A small network was trained on invented records. Each row is its activation on one of them, seen along a few directions.
After each row come some of the record's fields: Rel, Sef, Roki, Ves, Vipom, Daka, Tugu.
Not every record has every field; a missing one is written absent.
Other fields move the rows too, some of them a lot.
Strong random noise was added to every row along 14 fixed directions; ignore it. To show where, here is one row again and again, with new noise each time:
[ 261  219   -8 -134  318  137   28   26   53  -96   60 -365  188 -262
  150  -27 -322  121  -62   44   90  -62  304  -85    3  -64  178 -354
  573 -424 -195 -126 -110 -119  -86]
[-463  431 -245   -2  201   21  147  134 -218 -601  327 -324  319  -25
  -44   32  128  -47  360  -85  130 -227 -253 -301  114  219  285 -283
  -17 -208  225  264   18  210  151]
[ 139 -361 -399  -69 -388  155  231  -21  133  182  230   -1 -201   32
  103    1 -331 -400   37  -88   39  144 -123  279 -442  159   -8  460
   15  355 -121 -103  -33 -500  209]
[ 123 -147   67   34   44 -143 -224  217  123  355  227   -6  509   87
 -226  -32 -212  190 -236   96  292  231 -383  153 -168 -474  -22   19
   95 -200  252  114   48   80 -190]
[ 260  260 -533 -146  324  244   99 -383  198  415 -157 -327 -491 -280
   70  -14 -212 -573    3  -73  161 -158  485 -158  -77  -43  -54  120
  206 -205   61 -113 -211 -266  -76]
[ -74  -68  255 -145  -23  -11  265  177    3 -263   20   56   25  -48
  223 -124  -93  221  111   74 -266  134  250   58  -30  471  -92 -162
  -29  424  -65 -271 -119  -59  295]
[-118  -67  313  -24  284   27   55  -17  114  140  111 -152  327  -38
  117 -288  133  169   29  303 -102  190  176    6  -95  263 -331 -173
   31  263   58  -17  -90    0   83]
[ 273  270  118 -107   24 -209  217 -197   18  170   42   48 -354 -270
 -134  169  -80 -102  -13   88   22  -40  558   92  293  -29 -398 -295
  179 -107   70  -29 -340 -160  124]
[-355 -471 -317  810  401 -795  340  330  241  403 -121  430   82  655
 -498  392   39 -336 -618 -139 -258  276  -72 -275  507 -408  438   16
  174 -359  314 -234  -21  250 -409]
[ -18  -96 -357 -213   76   15 -217 -247 -194 -188  306 -348 -214  139
  208  114 -296  146  192 -161  159 -234 -143 -179 -618  231  191 -200
  -36  108 -336  -85 -145 -292  458]
[ 214  460 -513  -75 -164  249  184  -71  271  234 -549    7 -751 -193
  276  270  -23 -482    2 -388    5 -399  369 -259   38 -135  320   78
  145  -31 -363  -89  -52 -265 -105]
[ 233 -113  -44 -362 -199 -174 -203  103   48  113 -216  325 -233  422
 -179  204 -329   86 -125 -163  353 -219 -208  -42 -366 -310   65   86
 -113    9  105   27  -46  172 -103]
[ 133  506  -21  -75  -10  157   -7  124   32 -125  -36 -204   89 -451
  214  143  -69  186  106 -165   35 -122   54  -81  184 -160  185 -275
  146 -241  -82   -6  -44   -5   46]
[   4  -10 -109   81   23  400  206  237  295  287  213 -526  472 -475
  269 -428 -300 -317  102   74    6  393   33  160 -315  139   42  158
  342  242   45 -263    0 -370  -38]
[-217  368    0  -68 -199   26  176  282  172   78 -352  292  -90  167
  -77  -54  325 -266  -38 -115  159 -129 -107 -194    8 -104   85    4
 -101  225   35  161  197  263 -294]
[  26   40  258 -421  304  148   30  177   99  154 -180  129   89  158
    0 -677  -16   92 -356  275  195  305  232  -22 -416  191 -123 -168
  144  366 -138 -291  249  183 -274]

[ -84   41 -179  121   67 -183 -475   97   62  462   79 -165   17  299
 -255  -46   29   64   -3  153  326 -181 -188  -24 -242 -399   19 -110
  -56  -40   81  466  -55 -193   29] : <Rel:f2 Sef:s6 Roki:absent Ves:absent Vipom:absent Daka:absent Tugu:absent>
[-220  516 -195  350  289 -392  -17   98 -166    2  101 -177 -201 -272
 -207  148    7  -83 -139 -204  117   80  177 -299  244 -219  254 -641
  167 -291   26 -334  -94  119   97] : <Rel:absent Sef:absent Roki:absent Ves:absent Vipom:absent Daka:absent Tugu:absent>
[ 110 -409  349  -83  -24  -45   11  -41  -65 -170  227  271  334  182
 -130  -33  -27  132 -212  175   43  325 -265  204 -184  -40 -178   83
   85  -52   14  -89   75  301 -165] : <Rel:f2 Sef:s1 Roki:w5 Ves:c2 Vipom:k2 Daka:b1 Tugu:j5>
[ -82   43 -147 -274  -74  116  -43  109  -55 -300 -322    5 -411   78
  333   45 -224   72  137 -340  -22 -176   48 -266 -425  306  315  -54
 -194  373 -186 -472  -41   84  255] : <Rel:f1 Sef:s4 Roki:absent Ves:absent Vipom:absent Daka:absent Tugu:absent>
[-103  250  168    3  -85  -81  109  386   94   85  -72   34  -27 -107
  -17 -195   66  168   94  215 -122   35  365  166  263  155 -159 -170
  -72  323  124   91 -107 -212  246] : <Rel:f1 Sef:s4 Roki:absent Ves:absent Vipom:absent Daka:absent Tugu:absent>
[ -58  388 -276 -406 -168  -24  -60 -350 -459 -147  397   21 -560 -171
 -280 -226   36 -251   91 -155  397   80 -142   12 -380  137 -154 -164
 -385  273  -58 -108  102   -6  254] : <Rel:f2 Sef:s5 Roki:w5 Ves:c2 Vipom:k2 Daka:b1 Tugu:j5>
[ 123  275   34    8  355  119  102 -127   65   61   31 -200   28 -268
   52 -123  134   99  -51  319  -84  -59  544   76  443  131 -251 -171
  240 -268  -66  133  -87 -191   67] : <Rel:f1 Sef:s2 Roki:w4 Ves:c2 Vipom:k2 Daka:b2 Tugu:j5>
[ 285  -80  473  -13  -78 -132 -208 -250  176  558 -321  302 -119    3
  -97   87  126  -67 -330   27  261  140   41  -12 -245 -422 -497  -53
   70   37  -32 -204  -23  350 -346] : <Rel:absent Sef:absent Roki:absent Ves:absent Vipom:absent Daka:absent Tugu:absent>
[ 219  -53 -197 -275   81  264 -145 -211   54   48   60 -456  -25   41
   21  -80 -375 -235  250  103  285 -328  169  -20 -381   42  -32  130
  304 -194   16  174 -188 -301  -17] : <Rel:f1 Sef:s2 Roki:w5 Ves:c2 Vipom:k1 Daka:b2 Tugu:j2>
[  88  101  143  103 -323 -243   75  -67 -150 -119  225  236   28 -297
 -252  407  -40 -100   83 -206   81  146 -302  158  278 -326 -195    5
 -174 -215  408  -20 -137  318   -9] : <Rel:f2 Sef:s6 Roki:absent Ves:c2 Vipom:k2 Daka:b2 Tugu:j2>
[ 133 -351  106 -317  268  124   67 -305   18   18   55  153  102  263
  123 -177  131  310 -144  295 -176   29  116  122   -9  342 -331  215
 -195  126  -94  144   72  -41   50] : <Rel:f1 Sef:s4 Roki:absent Ves:c2 Vipom:k1 Daka:b1 Tugu:j1>
[ 213 -417 -216  -86  282  199   75 -440 -113   28  592  -59  169  -92
  -63 -195  -44  -66 -225  344   49  409  -51  399  -97  156 -372  348
   68 -223   68   52   76 -170  135] : <Rel:f2 Sef:s3 Roki:absent Ves:absent Vipom:absent Daka:absent Tugu:absent>
[ 156 -178 -191 -280  520 -278 -326 -145 -165  -17  179   31 -161  379
 -160  -10 -303  456 -234  123   77  -52   53  -94 -198  -64  161 -288
  -59 -225  -46  -14 -118    7  142] : <Rel:f2 Sef:s6 Roki:absent Ves:c2 Vipom:k2 Daka:b1 Tugu:j2>
[ 241  -42  -91 -396 -293  259   69  -76  120  -38 -231 -176 -418  222
   82  -52 -344 -471  292   21  285 -480  333  -25 -524  189  -35  115
  398  158 -255  151 -197 -364  -38] : <Rel:f2 Sef:s5 Roki:absent Ves:absent Vipom:absent Daka:absent Tugu:absent>
[ -29 -248  415  167 -197 -136   43  524   75   60  366  -94  567   56
 -118 -335 -138  329   17  465 -114  283   85  454   25   82 -139 -150
  329  225  -40  207  -40 -435  171] : <Rel:f1 Sef:s4 Roki:w5 Ves:absent Vipom:absent Daka:absent Tugu:j3>
[-258 -183 -136  293   35  311  301  -94  261   33   52 -447  289 -102
  147  -30   80 -682  503  128 -144 -104   58  -36   10  292 -158  426
  161   63  378  261 -236 -151  -30] : <Rel:f2 Sef:s6 Roki:absent Ves:absent Vipom:absent Daka:absent Tugu:absent>
[-270 -268  220  257  231  128  151   17  191  -60 -185   77  552  129
  208    5  349   -5   -2    2 -331  125 -287 -198  175   45  108  211
  -61  -37  143   59  149  426 -384] : <Rel:f2 Sef:s6 Roki:absent Ves:c2 Vipom:absent Daka:absent Tugu:j6>
[ 414 -281   49 -394 -319   52 -507 -321 -323  -84  247  -69 -275   77
 -122  -28 -477  112  -35  -20  523  -61 -220  237 -786  -98 -233   43
   63    8 -301 -187    5 -133  188] : <Rel:f2 Sef:s1 Roki:w1 Ves:c1 Vipom:k2 Daka:b1 Tugu:j3>
[  93 -278   42  209  203   64 -333  -59  110   71  -75   27  193  196
   49  113   93  198 -212  163    8  -22 -143   13  -64 -251   19  112
  141 -335 -129  111   65  134 -100] : <Rel:f2 Sef:s1 Roki:w2 Ves:c2 Vipom:k2 Daka:b1 Tugu:j6>
[ -37  641 -379   73 -566 -175  -22  423 -145  -18  135   28 -480 -373
 -144  152 -182 -128   69 -356  279   -9  -95  113   -1 -265  313 -285
  -90  155  -98 -109   20 -300  367] : <Rel:absent Sef:absent Roki:absent Ves:absent Vipom:absent Daka:absent Tugu:absent>
[ -19   96 -276 -146  167 -138 -254  181   85  269   34 -237  -23  247
 -245  -45 -334  -48   45   41  407 -210    4  -97 -287 -195   74  -72
   23  -75  317  150 -184 -114   66] : <Rel:f1 Sef:s2 Roki:absent Ves:absent Vipom:absent Daka:absent Tugu:absent>
[ 115  -18  187 -141   96   19  -95 -285 -106 -321  234 -267  168   41
    4  201  -42  186  364  227   48 -383  110    2   67  127 -265 -143
  179 -329   91  451 -299  -50  209] : <Rel:f2 Sef:s1 Roki:w2 Ves:absent Vipom:absent Daka:absent Tugu:j3>
[ -64  375 -551  -39  357 -342 -204  264 -268  -36   77 -155 -387  -66
 -336  -39 -481   97 -127 -204  223   13  162 -147  139 -179  464 -345
 -119 -248  317 -326  -92  -33  241] : <Rel:f2 Sef:s3 Roki:absent Ves:absent Vipom:absent Daka:absent Tugu:absent>
[-239  126 -416  378   12 -166  170 -222 -228 -164  439   10  -70   45
 -213  198  445 -168  -69  -12 -108  -64 -160   -3  449  -44  170  -78
   31 -378 -231  436  189 -225   62] : <Rel:f2 Sef:s5 Roki:w1 Ves:c2 Vipom:absent Daka:absent Tugu:j1>
[ -21   79 -122  153 -201  216  343  261   -7 -333  128   92  320 -295
   28  -15  -20 -210 -121 -135  -44  285 -253  160  258  -24  275  242
  196 -221   -5 -187  309  134 -215] : <Rel:f1 Sef:s2 Roki:w4 Ves:c2 Vipom:k2 Daka:b2 Tugu:j2>
[ 315  -47 -101    3  428  194 -309  -68  101  299  234 -136  439  -36
  -42 -213   23  333 -402  369  120  155  -67  219   95 -429   40    7
  327 -594 -131  389  223 -134 -278] : <Rel:f2 Sef:s6 Roki:absent Ves:c2 Vipom:k1 Daka:b2 Tugu:j2>
[ 432 -332  199 -379  -72 -180   24 -306 -133 -103  101  371 -224  338
  -45  202 -207  276 -382   40  174  -16   53  106 -302    2 -194 -156
  237 -111 -491 -145   12    2   -7] : <Rel:f1 Sef:s2 Roki:absent Ves:absent Vipom:absent Daka:absent Tugu:j3>
[ -16  -95  508 -139  289  223 -145 -354   93  228   -9 -147  338 -119
  106 -354  236  -82  -40  269  232  254   -1  -81 -487  107 -604  -54
   74  183   98 -169   21  413 -211] : <Rel:absent Sef:absent Roki:absent Ves:absent Vipom:absent Daka:absent Tugu:absent>
[  89  138  198  -13 -370 -295  -53  176 -262 -127  289  351  -16 -156
 -291   97  -30  269 -166  -96  121  301 -297  267  120 -270  -38 -200
 -163    0   47  -89  109  135  104] : <Rel:f2 Sef:s1 Roki:w5 Ves:absent Vipom:absent Daka:absent Tugu:j3>
[ 322 -154  230 -151  -78 -207  -75  132  -47   43 -242  654 -252  211
  -72   30    2  559 -575   78 -154  183  174  240  232 -150  -20  -25
 -112    5 -303 -219  226   93  -35] : <Rel:f1 Sef:s2 Roki:w1 Ves:c2 Vipom:k1 Daka:b1 Tugu:j2>
[  13 -309  496 -243  267 -141 -498  453   83   56 -524  167  226  458
   96 -287 -316  707 -215   56   16   68  -50 -183 -425  -92  223 -205
 -120  286   53 -393   49  441 -164] : <Rel:f2 Sef:s6 Roki:absent Ves:absent Vipom:absent Daka:absent Tugu:absent>
[ 337  -14   86 -687  206  407 -783 -257  -63  112 -249  -36 -205   99
  301 -354  -96  721  -27  168  230 -172  -54   34 -623   -1 -142   79
 -441  214 -187   82  138   64  178] : <Rel:f2 Sef:s1 Roki:w1 Ves:c2 Vipom:k1 Daka:b2 Tugu:j6>
[ -55  -27  -57  403  810 -200 -541   41  106  556 -258 -441  123  -30
  191 -164 -126  475 -441  -89 -158  148  200 -431  -98 -285  452 -544
  193 -204 -353 -558    2  -47 -129] : <Rel:f2 Sef:s5 Roki:absent Ves:c1 Vipom:k1 Daka:b1 Tugu:j3>
[  68 -237  162   -4  127 -246 -153  270 -106 -344 -310   88  -15  175
  203  179 -451  534 -193 -369 -265   -4   -1 -289  -83  -25  647 -332
  125  -80 -295 -681    5  216  -56] : <Rel:f2 Sef:s3 Roki:w1 Ves:c2 Vipom:absent Daka:absent Tugu:j2>

Which values does each new row have?
[ -93 -105   32  -85  307   24  268  126 -135 -318  280  -53  411  165
 -205 -348  -97  -92 -261  245  193  247   33   40  -24  211   52  -96
  441 -238  -21 -118  235  144 -232] : <Rel:f1 Sef:s2 Roki:absent Ves:absent Vipom:absent Daka:absent Tugu:absent>
[ 424 -434 -454  -97  336  391 -160 -541 -101 -171   53  384 -153    7
  284  191  129  391 -490   72 -224  182 -217  269  228  -49   17  654
 -282 -533 -208   12  374  141  106] : <Rel:absent Sef:absent Roki:absent Ves:absent Vipom:absent Daka:absent Tugu:absent>
[-407 -193  182  -31  186  -50  -67  -13   30  -88 -398  -66   40  465
   22 -142  -22 -393   45 -219  290  -89 -200 -604 -750  179  120 -101
   64  320   47 -488   55  628 -346] : <Rel:absent Sef:absent Roki:absent Ves:absent Vipom:absent Daka:absent Tugu:absent>
[ 143  342  276 -150 -452 -119  432   28 -109 -167  136  419 -159 -268
 -308  123  195 -170   24  126  105   72  215  375  535   23 -530    9
  -40  -11  238  212  -30   67   50] : <Rel:f1 Sef:s2 Roki:absent Ves:absent Vipom:absent Daka:absent Tugu:absent>
[  78  -59  228  624  134 -187  -22  322  221  157 -373   -8  288 -265
  242  365  -61  279 -281 -245 -429  180   79 -156  498 -440  456 -246
  362 -392 -181 -430  -43  141 -268] : <Rel:f2 Sef:s6 Roki:absent Ves:absent Vipom:absent Daka:absent Tugu:absent>
[ 198  219 -588  -16    3   74   38 -338 -181 -185   81  214 -544 -206
  272  475  170  311 -182 -298 -253 -147  -40   22  409   -9  277   56
 -322 -292 -453   43  127 -238  402] : <Rel:f1 Sef:s2 Roki:absent Ves:absent Vipom:absent Daka:absent Tugu:j3>
[ 486  -32  -33 -322   -4 -292  -43 -142  -88  257   67   76 -385 -106
 -373  145 -653 -120 -187  -55  390   81  319  184  -97 -252 -294  -50
  127 -223  351 -366 -323  -32   43] : <Rel:f1 Sef:s2 Roki:absent Ves:absent Vipom:absent Daka:absent Tugu:absent>
[ 209  140 -278   -2 -194   16 -166 -179   92  338  -84  145 -414  178
  -48  239  240  -61 -153   47  202 -337   49   68  -10 -319  -75   53
   56 -161 -386  482   47 -333   27] : <Rel:f1 Sef:s4 Roki:absent Ves:absent Vipom:absent Daka:absent Tugu:absent>
[-274 -615  129  396  316 -490 -134 -429 -213 -225  358   55  306  629
 -230  466  253  189  -33   81 -111 -138 -394 -235   39   -6  -84 -117
   -7 -397   33  271 -123  299   37] : <Rel:f2 Sef:s1 Roki:w1 Ves:absent Vipom:absent Daka:absent Tugu:j3>
[ -12   23 -255 -192   22  -36  -25 -144 -223  -91  -44   -1 -535  248
 -143 -228 -176 -390 -207 -189  312  -12   71 -249 -596   66  313 -233
  277   92 -482 -393  176  -29 -171] : <Rel:f2 Sef:s5 Roki:w5 Ves:absent Vipom:absent Daka:absent Tugu:j3>
[-106  487   44 -214    6   44  327   71   38 -132 -143 -375 -245 -242
   22 -122 -231 -517  388 -132  158 -245  488 -297 -159  290   24 -407
  352  193   62 -209 -321  -84  -29] : <Rel:f2 Sef:s3 Roki:absent Ves:absent Vipom:absent Daka:absent Tugu:j3>
[ 179 -130  173  128 -239   85  169  211  236  182  220   21  458  -48
 -181  -87  -12 -154  -46  311   39  149  -51  401  181 -225 -180  231
  390 -191  125  426   28 -221 -239] : <Rel:f2 Sef:s1 Roki:w1 Ves:absent Vipom:absent Daka:absent Tugu:j3>
[-162 -352  -58  216  291  -73 -313 -244  223  265 -189 -243  137  728
    1  242  234  -68  138  204  109 -617  -68 -357 -241 -107  -25   45
  194 -225 -127  645 -175  -75 -141] : <Rel:f2 Sef:s3 Roki:absent Ves:absent Vipom:absent Daka:absent Tugu:absent>
[ -43   72 -335  -74  -66  -51  -85  265 -113 -113  190 -164  -78  148
 -189 -152 -334  -54   56  -19  191  -69  -77   36 -195  -38  375  -72
  123  -30  -24   80   32 -274  101] : <Rel:f2 Sef:s1 Roki:w5 Ves:absent Vipom:absent Daka:absent Tugu:j3>
[-418  449 -321 -120  174 -541  -13  439 -356  -37  243 -141 -341  396
 -791 -570 -281 -400 -188   27  620   36  201 -226 -324    0  360 -683
  262  129   57 -172  120  -88 -111] : <Rel:f2 Sef:s5 Roki:w1 Ves:c2 Vipom:k1 Daka:b1 Tugu:j1>
[-240  102  -57  361 -197 -371  -61  -85   91  404 -211   34 -550  279
 -139  198  350 -237  144   -9 -143 -380  310 -171  125  -23 -112 -200
 -120  299 -210  306 -216 -374  161] : <Rel:f2 Sef:s5 Roki:w1 Ves:c2 Vipom:k1 Daka:b1 Tugu:j2>
[ 172  -57  -33  -66  461 -101 -429 -361   77  379 -171 -190 -121  409
  -63   23   35   52 -251   42  215 -320   93 -401 -388 -355  172 -343
  349 -370 -439  129  -32  -21 -377] : <Rel:f2 Sef:s5 Roki:w5 Ves:c2 Vipom:k1 Daka:b1 Tugu:j2>
